Each row below holds a small network's activations on one input, seen along a few directions.
Each table varies a few parts of the input and shows all the possible inputs, shuffled.
Descriptions start from the smaller parts, as in this example, which fits no table here: one of 8 places around a ring, together with either a single point or one of 9 places around a ring or (one of 3 separate values, together with one of 4 places along a line).
Shared parts are said once, and a part with two or three values counts as separate values.

Other details of the inputs vary at random and push rows far along two fixed directions, the same in every table; ignore that.
To show where, the next rows are all for the same input, with only those details redrawn:
[-47 -47  38  -2  37   8 -20 -23 -30 -41  -5  33  32]
[ 65  19   0 -24  17   4  -8 -15 -16  44  18  -1  -8]
[ 65  66 -39 -24   5 -29   6  25   2  46   6 -15 -36]
[ 52   2  10 -22  23  10 -12 -23 -21  34  18   6   2]
[-21  66 -52  -8   5 -61  10  62   9 -17 -23  -4 -35]
[-48 -32  25  -1  32  -4 -16  -8 -24 -42  -9  29  23]
[-26  68 -54  -7   5 -64  11  67  11 -21 -26  -4 -37]

A family of inputs:
R1: [-39   6 -12  39 -13  11  23   0  -7 -16   0  -2   6]
R2: [ 58   3  35 -31   4  21 -20 -31  11  30  38  -2  17]
R3: [-45 -46  44  -8  22  -3 -18 -19  -4 -29  10  15   3]
R4: [ 98 -29   0  -6  -2  56 -13 -47   8  59  34  -8 -15]
R5: [ 78   2  31 -34  12  32 -22 -38 -12  58  42 -14   2]
R6: [ 57  -1 -14   2 -17  57  -4 -32   8  56   3  -3  -6]
R7: [ 73   3  -4  -4 -40  54   6 -55 -14  43   4 -19  -9]
R8: [-60 -36  18   7  33   5   3 -19  -5 -16 -32  23  30]
R9: [ 68  28 -33 -19  22 -25  17  10  22  56   6 -24 -36]
R10: [-29  45 -66  11 -58 -31  16  40   7 -40 -35 -30 -28]
R11: [  0  16   2  -8   6 -24   3  33  30 -19  -7  12  11]
R12: [-44  16 -13  -3  20 -36  -2  30  -7 -37 -20  15  -6]
R13: [ 49  62 -21 -31 -29 -27  -3  15  28  54  15 -21 -12]
R14: [ 71  19 -15  15  -7  30  15 -14 -13  33  46 -31  -2]
R15: [-44 -65  54  15  -5  53   4 -14 -30 -57  19  13  25]
R16: [-40  -5  -5   1  27 -26   7  36  21 -43 -25   8  28]
R17: [-44  11 -14  12 -44  -3  24  45  -7 -25  -4 -15 -16]
R18: [-35  51 -46   4  -1 -49  31  58  39  -2 -46  -1  -7]
R19: [ 93   0  -5 -10 -29  49  -4 -44 -16  23  22 -28  -6]
R20: [ 50  62 -23 -13 -19 -24  21  25  39  56 -11   0 -15]
R21: [-25 -59  31   1  37  -4   2 -11  14 -26  -7  20  30]
R22: [-43  12 -16  38 -30 -17 -12  27  -8 -24 -15 -19 -10]
R23: [-61 -28  28  46 -12  21 -14 -14 -18 -32 -18   6   9]
R24: [-55  21  11  -4 -10 -21  -1   8  24 -19 -19  17   7]
R25: [-11  39 -27  -3  -5 -64  20  61  54 -19 -17   5 -31]
R26: [ 46 -22   4 -19  21  14  -6 -32 -11  58   5  -9  27]
R27: [ -9 -58  20  12  11  58 -26 -29  -8 -29   6  17  31]
R28: [-20 -54  25  31  -4  41  -1 -42 -35 -11  29   0  45]
R29: [-51 -55  46   3   6   1 -14 -13   4 -32 -12  37  59]
R30: [-57 -38  21  -2  16  -8 -16 -16 -29 -21 -15  28  32]
R31: [ 62 -31  30  -4 -19  48  17 -27 -13  33  46 -15 -25]
R32: [ 81  -4 -14  -5 -31  27   7 -39  -1  22  19 -28 -34]
R33: [ 75 -11  32  -7 -32  74  19 -41 -22  70  36 -12  -9]
R34: [-20  62 -63  -4  17 -60  21  72  29 -17 -32 -19 -28]
R35: [-61 -14  32  -3   6   3  -9 -14  -7 -13 -14  18  12]
R36: [-29  51 -64  37 -19 -50  39  58  22 -32   2 -27 -50]
R37: [-42   3 -42  16 -25   1  -8  29  13 -23 -24  -2  -1]
R38: [ -4 -48  45  34   4  44 -30 -35 -29 -25  17  -2  21]
R39: [-37  31 -14 -13 -13 -36  -7  30   5   0  -9 -10 -11]
R40: [-14 -50  26  -6  20   9  -7 -18  -2   2  -8  13  58]
R41: [ 79  45 -29  18 -25 -11   2  11  12  50  23 -43 -64]
R42: [-57 -62  38   2  37  -6 -13 -25 -21 -41  -6  35  13]
R43: [  0  -3  22 -18   3 -17  -7  -6  27  -6  17   6  -6]
R44: [-56  33 -23   3   3 -38  11  27  -1 -12 -39  19 -14]
Question: Changing only one part turns R33 into R15. The same change can be made to R23. Which row results?
Answer: R38
Question: What do these inputs look like to the network?
Answer: one of 4 places along a line, together with either one of 5 separate values or one of 6 places around a ring
Question: A walk changes only the place on the line of 4. It starts at R4 and steps to R27. List the rest of the walk in order.
Answer: R37, R6
Question: List by row number the other rows that have the place on the line of 4 in common with R42.
Answer: R3, R4, R9, R21, R25, R31, R32, R36, R41, R43
Question: List by row number the other rows that have the place on the line of 4 in common with R30.
Answer: R10, R13, R17, R22, R26, R28, R29, R37, R39, R40

A family of inputs:
R45: [ 45  58 -42 -16   0 -31   7  26  10  41  -1 -19 -31]
R46: [-18 -39  38  -3  21  10 -14 -21 -10 -19   9  17  23]
R47: [-35   3 -21  13   6 -25  11  32  18 -38 -18   2 -10]
R48: [ 90  15 -13  -4 -24  35   3 -24 -10  60  29 -30 -13]
R49: [ -2 -12  14  -7   7   6  -3 -11   1   5  -2  10  16]
R50: [-58 -29  23   6   9  -6  -5   1   5 -40 -11  20  25]
R51: [-49  -6   1   3   8 -15   0  12   4 -27 -22  15  14]
R52: [ 17  45 -29 -12   0 -33   8  31  13  13  -4 -10 -26]
R53: [-57   6 -13   6   6 -28   2  25   7 -30 -31  12   7]
R54: [-27  29 -25  -3   7 -38   5  34   8 -17 -17   0 -16]
R55: [ 57 -19  17   5 -10  49  -2 -41 -21  40  30 -12   7]
R56: [-70 -10  -3  26 -14  -7   8  18  -4 -52 -16   3  -5]
R57: [ 38  23 -16   2 -26  11   6   1   2  25  11 -20 -28]
R58: [ 14 -62  58  -9  19  44 -17 -57 -16  13  18  22  44]
R59: [ 15 -50  50 -11  24  30 -19 -46 -19   6  21  17  29]
R60: [ 40  47 -39   3 -34  -4  11  20  11  19   2 -27 -36]
Question: What do these inputs look like to the network?
Answer: either a single point or one of 5 places around a ring or (one of 2 separate values, together with one of 5 places along a line)
Question: A walk changes only the place on the ring of 5. It starts at R60 and steps to R48. List the rest of the walk in order.
Answer: R55, R56, R57
Question: Which other rows does R59 become when the choice among 2 separate values takes its other values? List them by row number.
Answer: R58
